Each row below holds a small network's activations on one input, seen along a few directions.
Each table varies a few parts of the input and shows all the possible inputs, shuffled.
A made-up example of a description, with smaller parts first: one of 3 separate values, together with either a single point or one of 11 places around a ring or (one of 6 places along a line, together with one of 8 places around a ring).
Shared parts are said once, and a part with two or three values counts as separate values.

Other details of the inputs shift rows strongly along three fixed directions, in all tables alike. That doesn't count.

Rows:
R1: -78 185 -91 357 -50 480 -36 336 -152 -214 215
R2: -236 205 71 -304 564 -6 -323 10 19 -44 -320
R3: -90 316 -193 415 -64 501 -71 234 -117 -151 190
R4: -121 198 -103 420 -56 476 -43 311 -226 -179 168
R5: -296 -140 280 -11 -195 231 -149 -110 238 -51 -234
R6: -75 263 -244 443 -85 524 -111 221 -153 -152 132
R7: -91 -314 177 28 -458 -180 -112 43 298 124 -364
R8: 355 104 -260 48 7 -280 252 -28 -193 73 360
R9: -260 323 -77 82 377 390 -292 157 -42 -115 -133
R10: 325 -2 -168 101 44 -327 300 25 -325 35 317
R11: -195 211 -25 -112 590 260 -374 186 -133 -144 -314
R12: 263 -55 -70 -8 -30 -304 299 14 -175 24 339
R13: -124 -281 253 -1 -320 60 7 -295 313 36 -175
R14: 313 33 -200 -31 2 -318 267 -64 -143 108 371
R15: 166 -32 -118 156 -251 2 157 -52 -47 42 235
R16: 43 -172 94 -77 -334 -203 105 109 72 191 -130
R17: 322 64 -256 65 12 -273 253 -32 -245 122 355
R18: 62 -35 -189 122 -384 -152 212 175 -20 64 9
R19: -128 -249 264 -94 -290 40 29 -247 360 35 -74
R20: -12 -63 106 -203 66 -212 42 -111 53 34 13
R21: 33 -157 113 -6 -167 -181 121 -175 43 33 6
R22: -235 -150 323 -16 -177 252 -120 -77 272 -120 -231
R23: -33 -25 128 -137 167 32 -103 7 62 -67 -141
R24: 79 127 -119 -457 715 -432 -109 -113 -148 166 -133
R25: 38 149 -126 -507 772 -350 -241 -147 -99 119 -294
R26: -54 -343 326 -89 -297 48 16 -172 253 -18 -154
R27: 28 -161 103 -185 -155 -78 25 -207 234 47 -14
Each input here is: either one of 3 separate values or (one of 4 places along a line, together with one of 6 places along a line).
Q: Change only the place on the line of 4 in R9. List by row number the other rows that result.
A: R13, R19, R24
Q: Which other rows belong to the same alternative as R16? List them by row number.
A: R7, R18

Rows:
R28: 442 -126 -145 64 -246 -535 639 -242 -303 174 544
R29: -111 478 -369 56 461 346 -204 243 -208 -76 159
R30: 224 241 -219 -698 831 -654 -137 -218 -25 229 -55
R31: 101 603 -570 725 86 368 66 304 -439 -96 556
R32: -51 413 -214 656 136 443 37 464 -516 -230 465
R33: -348 246 -183 554 -548 617 -189 731 -6 -104 -115
R34: -538 166 256 -50 214 696 -475 179 247 -315 -341
R35: -294 349 -85 -44 338 531 -214 244 -53 -167 -70
R36: 335 -336 163 479 -681 17 441 11 -99 -68 504
R37: -117 -628 554 -87 -790 153 -91 -636 818 39 -387
R38: 95 -285 100 -95 -299 -289 232 -480 209 175 91
R39: 194 -168 157 297 -553 6 398 81 -6 -61 523
R40: 102 118 -269 -552 686 -962 -114 175 -285 363 -457
R41: 262 11 -272 -589 627 -873 -171 238 -263 319 -506
R42: -467 125 70 17 264 779 -577 12 222 -188 -453
R43: -152 -787 759 -115 -806 120 39 -524 704 -113 -364
R44: -414 -149 456 -602 570 -109 -413 -341 323 -64 -678
R45: 735 -271 -191 -16 -288 -653 733 -240 -320 183 587
Q: What is each input in this table made of?
A: one of 3 separate values, together with either a single point or one of 5 places along a line
Q: The inputs of R44 and R34 match in every part but the choice among 3 separate values. If R32 is changed in the same way as R44 into R34, which row does it become?
A: R39
